A small network was shown many inputs. Here are its activations along a few directions, one row for each input.
Each table varies a few parts of the input and shows all the possible inputs, shuffled.
A made-up example of a description, with smaller parts first: one of 3 separate values, together with either a single point or one of 9 places around a ring or (one of 5 places around a ring, together with one of 6 places along a line).
Shared parts are said once, and a part with two or three values counts as separate values.
In the rows, zero is written as 128.

Other details of the inputs vary at random and push rows far along two fixed directions, the same in every table; ignore that.

A family of inputs:
r1: [136 131 110 120 169  92 142 127 152 126 111 134 138 132]
r2: [130 147 150 122 168 109 129  98 132 128 106 114 109 136]
r3: [122  94 107 143  76 177 130 153  67 137 120 132 153 127]
r4: [142 121 131 144 110 143 118 129 147 147 157 121  99 137]
r5: [138 123 146 101 163  84 128 127 136 140 137 139 103 137]
r6: [134  89 110 146  63 166 120 156  68 136 123 130 110 132]
r7: [128 111  97 118 112 119 118 166  60 129  86 129 105 134]
r8: [115 128 138 159 118 147 118 105 147 129 140 105 138 132]
r9: [133 147 132 129 130 133 137 123 162 108 116 141 120 115]
r10: [142 140 156 144 109 151 135 100 147 125 146 139 115 115]
r11: [145 123 135 148 110 136 129 132 148 149 161 125  98 133]
r12: [126  98 126 130 114 135 130 150 171 132 152 144 121 124]
r13: [130 147 115 138 106 155 107 130 153 126 144 124 119 114]
r14: [109 149 126 132 167 101 116 116 138 122 103 105 132 134]
r15: [111 121 133 121 112 143 122 145 162 124 156 144 142 116]
r16: [132 126 158 156 120 150 141  99 146 136 141 121 116 122]
r17: [146 146 134 138 106 152 123 114 144 130 156 122 111 123]
r18: [123 120 131 153 122 143 116 101 144 123 152 118 149 125]
r19: [141 162 113  94 152  95 116 131  87 115  92 122 107 133]
r20: [123 128 148 161 118 144 132  99 142 132 146 106 133 135]
r21: [140 148 134 109 172 106 129 117 127 143 130 118 130 150]
r22: [134 140 107 100 169  91 151 153 101 125  90 128 138 143]
r23: [135 119 111 147 108 141 132 155 168 135 145 128 107 128]
r24: [133 121 145 159 122 134 143  98 138 128 162 123 142 122]
r25: [141 127 142 144 123 147 141 119 141 151 164 124 136 135]
r26: [123 118 122 157 120 138 146 122 159 114 145 125 152 119]
r27: [149 114 127 146  58 166 151 137  60 125 132 136 115 116]
r28: [133 156 143  92 159 100 125 125 128 138 138 119 134 144]
r29: [126 133 105 120 170  94 129 125 150 131 110 134 138 128]
r30: [127 122 132  95 163  93 101 130 141 134 127 134 110 139]
r31: [131 104 115 128  97 155 131 143  57 136 113 128 146 139]
r32: [114 141 120 112 166  97 139 131 103 115  64 123 117 125]
r33: [123 145 132 124 166 105 143 123 153 116  94 120 118 127]
r34: [135  83 123  89 115  99 141 155   5 123  78 148 110 142]
r35: [121 121 147 117 112 146 106 128 148 127 164 137 140 127]
r36: [117 122 118  99 163  90 118 148 154 131 120 141 113 128]
r37: [128 150 149 136 166  91 144 103 128 128 120 107 123 139]
r38: [147 134 133 122 171  88 139 104 132 140 128 131 128 137]
r39: [141 161 148 110 159 110 123  98 134 117 111 132 108 129]
r40: [125 161 129 110 158 113 107 114 142 112  98 134 116 119]
r41: [131 168 106 110 153 105 124 139 147 118 111 126 111 119]
r42: [112 121 138 119 113 146 104 138 154 126 159 140 143 120]
r43: [132 122 161 124 112 137 132 124 144 133 175 142 133 125]
r44: [115  92 117 168  67 163 164 146  77 112 105 122 148 123]
r45: [134 135 152 127 110 142 137 127 142 146 171 125 140 129]
r46: [117 101 127 127 115 141 100 140 159 139 152 139 121 123]
r47: [121 125 144 150 119 159 115 103 151 131 130 116 123 124]
r48: [118 118 106  85 111 112 134 171   7 119  70 133 147 134]
r49: [134 161 138 108 157 113 108 104 137 114 105 132 114 127]
r50: [105  94 112 167  68 165 151 144  74 118 103 122 147 119]
r51: [128 120 157 119 113 143 120 122 144 130 171 138 134 130]
r52: [120 126 113 141 122 153 131 140 158 143 146 127 147 127]
r53: [117 142 118 125 171  97 115 112 136 116 116 118 143 127]
r54: [124 134 138 121 110 151 111 130 146 140 162 121 147 132]
r55: [143 100 117 122 123 116 144 122  46 130  95 137 136 139]
r56: [127 122 113 136 145 124 111 116 151 136 129 130 142 126]
r57: [121 119 138 122 111 141 135 148 165 118 158 144 142 121]
r58: [142 159 104  98 151  91 145 152 103 106  86 130 110 126]
r59: [125 142 126 112 131 125 140 151 157 129 143 127 146 129]
r60: [121 139 128 141 109 157 125 121 165 116 127 142 124 106]
r61: [134  78 111 150  73 165 130 127  63 132 118 139 149 126]
r62: [116 135 106 116 168  82 141 130  95 107  86 125 143 126]
r63: [132 142 137 125 171  93 131  96 126 120 128 116 135 137]
r64: [124 122 107 146 110 143 119 153 166 141 144 127 107 124]
r65: [112 125 135 153 120 159 113 112 156 129 125 118 126 117]
r66: [114 134 123 124 110 148 127 148 159 137 153 128 149 121]
Description of these inputs: one of 6 places along a line, together with one of 11 places around a ring.
The inputs of r19 and r41 match in every part but the place on the line of 6. If r35 is changed in the same way as r19 into r41, which row does it become?
> r15
The inputs of r57 and r51 match in every part but the place on the line of 6. If r44 is changed in the same way as r57 into r51, which row does it become?
> r20
Start at r3 and move only the place on the ring of 11, one step at a time. The first step leads to r56. Which rows follow, in order?
> r53, r14, r65, r40, r13, r7, r46, r42, r48
Change only the place on the line of 6 in r4. List by row number the other rows that result.
> r6, r7, r11, r23, r64

A family of inputs:
r67: [128 126 116 105 150  97 138 143  80 120  88 132 130 135]
r68: [124  94 122 158  62 183 129 140 111 131 141 134 133 116]
r69: [127  63 123 172   9 218 140 148  70 130 151 145 137 111]
r70: [134 126 120 101 145  95 135 141  76 125  97 133 123 138]
r71: [129 134 114 108 145  99 137 142  87 116  88 130 122 130]
r72: [127 125 120 100 148  93 138 144  77 122  92 131 128 138]
r73: [131 149 125  89 183  71 128 135 106 125 100 126 122 141]
r74: [136 140 140 135 152 103 150  91  61 115  80 112 127 135]
r75: [125 139 141 137 141 137 113 114 211 139 176 122 133 127]
r76: [124 139 138 141 144 139 113 113 214 138 171 124 135 125]
r77: [133 157 136 115 176  99 114 115 191 135 146 123 111 134]
r78: [128 160 131 119 177 101 111 117 195 134 139 119 114 131]
r79: [123 146 132 143 141 141 111 114 214 135 167 120 130 124]
r80: [128  93 130 152  65 178 129 136 115 136 156 138 138 120]
r81: [126 100 129 152  63 182 131 139 115 129 146 138 132 116]
r82: [125 130 113 105 147  96 139 144  77 118  85 132 130 132]
r83: [135 133 121  98 144  98 134 142  76 123  96 133 120 137]
r84: [123  96 122 158  61 182 133 140 112 125 140 136 137 114]
r85: [129  99 131 149  64 181 129 137 111 134 153 138 135 120]
r86: [131 134 120 101 143  99 136 143  81 119  89 132 117 133]
r87: [127 132 110 108 145 100 136 144  82 117  85 128 126 134]
r88: [132 157 164 171 153 143 123  60 205 133 165 103 131 126]
r89: [121 144 135 142 140 140 113 113 216 136 171 123 135 121]
r90: [128 156 138 112 176  99 112 117 188 135 151 121 125 135]
The inputs of r88 and r74 match in every part but one. If r68 is changed in the same way as r88 into r74, which row does it become?
> r78
Describe the family of inputs behind these rows.
> one of 2 separate values, together with either a single point or one of 11 places around a ring
